These are the activations of a small neural network, seen along a few directions. Each row is one input.
Each table varies a few parts of the input and shows all the possible inputs, shuffled.
A made-up example of a description, with smaller parts first: one of 4 places along a line, together with either a single point or (one of 2 separate values, together with one of 5 places around a ring) or one of 11 places around a ring.
Shared parts are said once, and a part with two or three values counts as separate values.

Rows:
row 1: [  8  -4  -5   2   4  -6   4  -3   9   2  -2 -11  13   4  14  -3  24]
row 2: [  9   5  -4  18 -14  16 -18  12  -9  -1  -2  -8  -4  -8  -4  11 -12]
row 3: [  9 -13  -9  15   7 -11  -6  -3 -13  19  -5  -9   8   1   4   3  17]
row 4: [ -2  -7   1   5 -12  -5   5 -13 -11  14  17  11 -14  -1  -6   3 -18]
row 5: [ 11  -6 -12   9   3   8 -10   9 -10   7  -8  -9  16   0  -2   5  15]
row 6: [ 5 10  4 -9  8  3  9 -2 14 -9 14  6  5 10  5  1 12]
row 7: [ -1  16   7   2  -4  13  11  -2   4 -19  17  10  -3   3   3  -1 -14]
row 8: [ -2   0  -6  -1 -13 -14   1 -16  -9  19  21   8  -9  -6   0  -1 -24]
row 9: [  2   6   0  12 -15  16  -3   5  -2  -8  12   9  -8  -1  -7   5 -27]
row 10: [  2  18   1   0   9   7  15  11  19 -22  13  -5   2   8   1   5   5]
row 11: [ -3  11   5 -11  -5  10  13  -8   0  -8  19  12  -2   3  -2  -2  -7]
row 12: [ -1  10   2 -11  -1 -15  14 -24  -1   8  25   9  -4  -1   9  -7 -12]
row 13: [-18 -26   7 -14  20  -3 -19  16  -3  -1 -57   3   1 -10 -12 -11   9]
row 14: [ 10   1 -15  18   4  11  -4  21  -5  -8  -8 -18  13  -2  -6   9   7]
row 15: [  8  -1  -5   2   9 -24   2 -12   6  13   8 -12  17   2  16  -9  18]
row 16: [ -2   9  -5   9 -15  16   4  13  -3 -11  13   1  -9  -1 -15   6 -27]
row 17: [-25 -21  15 -19   3   1 -25  14 -11   1 -49   4 -16 -13 -16  -5 -10]
row 18: [ 10   3   1  14   6   5   0   9  12 -16   0 -10  19   4   8  -1  15]
row 19: [ -3   8   2 -10  -7   3  16 -14   2  -2  16  11  -9   1   8  -1  -6]
row 20: [ -2   1  -2   0 -16  13  -1  -1  -7   2  14  11  -6  -1 -11   4 -20]
row 21: [ -5  19   2  -2  -4  13  18   6   4 -21  18   2  -4   3  -5   1 -14]
row 22: [  5   8 -10  14 -13  16 -11  19 -11  -5  -1 -16  -6  -7 -12  12 -12]
row 23: [ -2   3   8  -6  -1  -7  18 -20  -3   3  21  12 -10   4   3  -4  -6]
row 24: [ 10  -7 -15  10   6 -19  -9  -6 -11  25  -1 -12  14  -3  10  -1  11]
row 25: [-31 -19  19 -25  -2   0 -10   6  -4  -7 -36  21 -19  -5 -20 -10 -25]
row 26: [-20 -19  16 -20  22  -8  -6   9  14 -10 -50   4   6  -3  -7 -20  17]
row 27: [  5   1  -6   6 -15  13 -16   6 -15   9   0  -6  -3  -6  -8   9  -4]
row 28: [ 8 -1 -1  2  5  2  1  4  7 -4  2 -8 20  6  4 -4 22]
row 29: [  6   6  -4  10   6   6   7  15  12 -18   1 -19  17   4   0   2  15]
row 30: [  4  -6  -4  11 -11  -6 -11  -6 -19  22   3  -6 -11  -6  -3   8  -2]
row 31: [ -2  -2  -5   0 -19   5   3  -7  -5   9  11  10 -13  -3  -2   6 -19]
row 32: [  8  -8   1   7  10 -16   6  -9   4   8   4  -9  11   7  10  -6  24]
row 33: [  6   3   7  -4  12 -14  14 -14  11   3  17   5  -4  11  10  -1  13]
row 34: [  7  15   6   4   8   6   8   4  19 -20  12   4   3   9   8   3   6]
row 35: [ 5  7  0 -8  6 -5 13 -9 16 -3 11  4 -3  8 14  1 14]
row 36: [  5  -2  -9   6 -17   4 -12   0 -13  17  -4  -9  -9  -8   2  11  -4]
row 37: [ 10  -9 -15  10   1  -1  -7   3  -8  14 -11 -11  10  -2   8   6  16]
row 38: [-31  -7  24 -33   8  -2   4  -3   5 -16 -34  23 -14  -1 -12 -16 -12]
row 39: [ 14  -2  -9  21   3  11 -11  15  -4  -5 -10 -10  15  -2   2   7   8]
row 40: [-25  -7  21 -30  22  -7   2   1  21 -16 -40  17  -7   4  -8 -14   8]
row 41: [  6   9   1  -9  12 -22  10 -18  13   7  20   1   2   7  16  -5   7]
row 42: [  4   0 -10   6 -12 -15 -15  -9 -16  28   7  -9  -5 -10   4   5  -8]
What is each input in this table made of? -> one of 6 places around a ring, together with either a single point or one of 6 places along a line
Changing only the place on the ring of 6 turns row 28 into row 27. The same change can be made to row 1. Which row results? -> row 36
A walk changes only the place on the ring of 6. It starts at row 21 and steps to row 16. List the rest of the walk in order. -> row 22, row 14, row 29, row 10
Change only the place on the line of 6 in row 3. List by row number the other rows that result. -> row 5, row 14, row 24, row 37, row 39

Rows:
row 43: [ 12   9  -5   8   8 -10   6  -1  12  -4  15 -17  16   3  15  -3  17]
row 44: [  7  13  -7  11 -17   6  -4   1 -10   0  20  -5  -3  -7   2   7 -23]
row 45: [-24 -14  15 -13  -4  25  -9  21  -4 -24 -39  12 -10  -6 -24  -1 -14]
row 46: [  3   6   1  -7   0  -2  20 -18   4   1  22  11   6  10   6  -4   9]
row 47: [ 13  17 -15  18 -10   1 -11  12  -5   4  15 -20  -2  -6  -2  13  -8]
row 48: [ 14  -8 -16  12  -1   1   1   0  -9  14   3 -10  17   2   7   5  18]
row 49: [  8  22  -9  11 -12   4  -2   6  -7  -2  23 -10 -10  -6   0  13 -22]
row 50: [ 10  -5 -14  12 -13  10  -8   1 -19  18   8  -5   4  -3  -5   8   0]
row 51: [ 15  14 -17  19   2  -7  -3  11   5   0  10 -27   9   0   9  10   9]
row 52: [-30 -17  13 -19  -3 -13 -16   1 -15   9 -40   7 -23 -13 -15 -11 -22]
row 53: [-10 -15   6  -3  16  16 -13  24   6 -20 -54   1   9  -2 -12  -7  15]
row 54: [ 13  -9  -9  13 -16  13 -13  -3 -17  21   6  -1  -1   0   0  12   4]
row 55: [  4  18   2   1   0  -7  15 -10  15  -9  25  -1   6   5  11  -4  -2]
row 56: [  7  -4  -5   6 -19  14  -4 -10 -18  14  15  11  -9   0   1  11  -9]
row 57: [ 16  -8  -1   3   6  -2   7 -11   2   8   9   0  11   9  16   2  31]
row 58: [  4  10   5   3   4  -7  17 -13  10  -5  25   8   4  10   6  -3   1]
row 59: [-18 -18  14 -27  29 -28 -13  -3   9   5 -42   1   2  -6   1 -16  16]
row 60: [  4  28   2   1   5  -8  17  -6  17 -11  27  -8  -1   8  10   3  -2]
row 61: [  1   9   3   3  -6   1  15 -10   3  -2  28  12 -10   3  -1   1 -19]
row 62: [ 17 -12 -11  13  -3   3  -4  -3  -7  17   0  -6  11   4  12   9  22]
row 63: [  4   0  -9   4 -16  12   1  -6 -20  11  17   6  -3  -3  -4   7 -14]
row 64: [ 12  -1 -11  20 -10   4 -11   5 -13  11  12  -8   2  -2  -6   9  -8]
row 65: [-19 -22   4 -12  18 -23 -21   5  -2  13 -51  -5  -1 -14  -3 -11   9]
row 66: [ 15   5 -16  18  -2  -5  -5   7   3   4   7 -22  17  -2  11   4   9]
row 67: [-31 -14  18 -34   5 -19  -2  -8   4   2 -31  17 -25  -5 -11 -17 -21]
row 68: [ 13   0  -2  11  12 -10   9  -4   7  -1  15  -8  14   7  10  -2  20]
row 69: [ 12   8 -13  18 -14   4 -13   7  -8   7  12 -16   5  -7   0   7  -9]
row 70: [  0   5  -1  -6 -10   7  17 -16  -3   3  25  15  -8   3  -2  -1 -10]
row 71: [ 15  -5 -13  21   3  -5  -2   4  -3   7   6 -13  14   2   6   5  11]
row 72: [-23 -20   8 -10   2 -15 -25   7 -14  16 -48  -2 -14 -17 -15  -8  -9]
row 73: [-12 -10  16 -16  27  12  -5  19  15 -26 -45   7  11   5  -6 -13  22]
row 74: [12 -4 -5  1  9 -4 12 -8  0  6 11 -5 16  7 10 -2 27]
row 75: [  6   4  -5  13 -13   6  -2  -1 -15   5  20   3  -6  -2  -4   8 -22]
row 76: [-24  -5  22 -27  17  13   4  14  19 -31 -34  21   1   8 -11 -13   7]
row 77: [-27 -12  21 -37  19 -26  -3 -10  12   1 -33  15  -9  -1  -4 -20  -2]
row 78: [  6   1   5  -5  -2   0  15 -21   6   3  19  17   1  12  11   0  13]
row 79: [-15 -16  10  -4   0  23 -18  26  -4 -17 -49   3  -3  -7 -25  -1  -2]
row 80: [  3  27   0   1  -5  -1  15  -3  10  -9  31  -2 -14   0   4   6 -20]
row 81: [  3   0   3  -4 -12   8  12 -19   0   6  24  21 -14   5   4   3  -6]
row 82: [ 12  18  -6   9  12 -11   8   3  14  -7  18 -24   9   6  13   3  17]
row 83: [  2  17   1   1 -10   1  12  -8   8  -7  29   4  -7  -2   5  -1 -21]
row 84: [-29 -10  21 -27   4  19   5  16  13 -30 -30  22 -13   1 -20  -6 -12]
Changing only one part turns row 67 into row 52. The same change can be made to row 61. Which row results? -> row 75
What is each input in this table made of? -> one of 6 places around a ring, together with either one of 2 separate values or one of 5 places along a line
List by row number the other rows that have the place on the ring of 6 in common with row 55. -> row 46, row 58, row 60, row 76, row 77, row 78
Change only the choice among 2 separate values in row 73. List by row number the other rows that result. -> row 59
Change only the choice among 2 separate values in row 53. List by row number the other rows that result. -> row 65
